Each row below holds a small network's activations on one record, seen along a few directions.
Here are examples, each followed by its value of one field, NOKA.
Other fields move the rows too, some of them a lot.
In the rows, 500 means zero.
Random noise pushes rows far along 5 fixed directions. That doesn't count. These rows show it; they differ only by the noise:
[559 267 533 778 469 651 457 434 317 503 512 541 368 433 663 560 467 442
 639 421 557 511 583 522 502]
[481 319 578 735 453 579 486 438 380 515 487 468 411 522 522 524 505 486
 572 491 586 559 545 517 511]
[538 387 481 621 520 555 434 544 422 612 497 447 425 460 604 561 435 474
 529 472 534 493 562 516 543]
[690 343 444 591 445 686 554 297 289 391 638 704 553 447 647 531 593 304
 672 423 484 540 577 578 434]
[643 416 448 824 693 541 615 739 248 654 452 508 316 462 639 670 514 480
 469 309 532 557 623 444 704]
[609 500 517 755 579 508 624 523 344 444 503 596 470 575 470 568 548 512
 516 471 533 637 563 491 611]
[596 529 490 762 624 478 488 634 421 528 456 531 400 508 560 597 381 593
 500 488 518 560 575 473 647]

[622 459 440 417 396 631 444 294 483 360 629 674 616 414 623 481 501 383
 655 515 425 456 522 591 373] => piza
[640 733 449 501 559 428 426 446 598 265 535 719 583 513 521 479 314 619
 564 616 421 517 497 496 513] => gamo
[438 652 513 445 571 402 449 593 637 433 428 522 438 464 502 476 369 640
 450 504 466 433 434 426 517] => zolek
[651 456 450 779 601 565 329 599 426 526 479 579 344 370 762 620 235 579
 606 465 485 464 609 500 599] => vosep
[675 530 398 336 555 595 837 395 291 323 630 794 608 469 528 496 838 245
 521 260 413 533 481 482 443] => zolek
[441 550 496 429 556 447 546 590 534 521 444 468 446 486 484 485 515 527
 432 434 494 457 458 433 511] => nefuv
[271 290 730 722 413 556 625 393 394 385 402 469 307 536 399 437 660 521
 535 390 631 550 416 420 431] => zod
[495 559 453 316 493 432 506 503 561 640 547 384 654 602 370 488 558 445
 398 605 515 567 493 554 516] => vosep
[748 598 250 207 570 540 462 517 489 610 657 591 692 416 659 559 481 313
 494 489 376 445 564 586 497] => vosep
[496 428 558 777 587 489 670 653 331 594 426 437 371 569 433 586 620 527
 433 401 569 607 554 449 650] => bikoz
[534 514 537 530 448 486 624 371 444 428 565 541 640 651 326 475 651 451
 497 591 537 664 507 557 504] => degig
[440 486 536 428 467 524 525 427 519 385 494 570 468 454 518 444 532 485
 530 438 489 445 434 465 417] => zolek
[519 540 463 399 497 481 443 468 550 490 523 511 541 495 519 473 446 490
 508 536 485 477 490 505 471] => gamo
[595 687 490 714 746 423 654 719 418 372 412 693 334 456 557 591 458 633
 446 332 453 531 495 363 660] => zod
[525 658 419 267 565 392 698 612 517 625 538 426 678 620 304 510 716 423
 315 508 465 576 481 511 569] => piza
[533 604 473 637 639 425 465 740 528 597 419 452 400 471 546 596 362 638
 428 483 476 488 543 452 649] => piza
[439 528 455 189 510 484 648 493 505 554 537 479 577 494 433 452 716 350
 392 395 475 467 409 477 425] => zod
[452 538 540 460 440 452 498 441 571 498 513 446 597 598 355 466 530 526
 470 625 519 568 477 542 489] => bikoz
[736 610 337 402 534 559 405 451 519 423 622 701 621 389 685 547 373 440
 600 527 366 445 558 576 480] => bikoz
[647 489 534 733 449 579 492 298 410 245 574 740 548 526 539 504 453 516
 676 577 491 602 556 559 478] => degig
[539 767 378 131 547 385 461 517 704 435 540 568 663 486 473 434 431 521
 428 575 382 415 424 493 450] => nefuv
[472 537 502 508 487 444 292 541 633 593 476 386 508 503 513 508 288 610
 492 657 512 486 521 540 527] => degig
[339 450 544 479 597 419 721 727 419 706 377 289 369 566 363 511 722 479
 299 327 578 516 458 382 593] => nefuv
[499 510 555 540 434 505 500 331 508 319 526 603 544 559 445 433 499 521
 579 572 519 551 477 506 437] => gamo

Which value of NOKA does each new row have?
[356 348 512 322 344 541 272 438 632 693 505 264 522 449 532 449 417 459
 509 607 531 385 480 576 388] => bikoz
[665 515 375 397 476 588 347 424 530 470 605 624 584 370 698 528 362 430
 616 531 399 410 548 584 440] => bikoz
[401 414 600 536 466 514 766 423 368 408 475 518 471 598 337 439 796 423
 467 380 570 584 444 440 466] => nefuv
[328 478 582 410 403 476 351 424 662 439 441 427 450 470 487 401 382 588
 528 570 523 403 414 477 388] => nefuv
[385 492 582 478 418 495 429 384 597 355 462 523 464 488 481 407 438 573
 558 545 514 446 431 472 396] => nefuv
[574 493 481 483 492 574 588 380 425 305 546 708 500 441 579 470 571 428
 594 397 454 476 483 480 421] => nefuv
[429 348 611 784 507 511 524 553 388 597 427 378 365 571 446 548 513 549
 487 488 620 600 541 481 589] => vosep
[480 388 496 541 525 573 485 546 435 508 455 519 342 370 665 515 473 470
 547 342 496 391 499 441 471] => nefuv
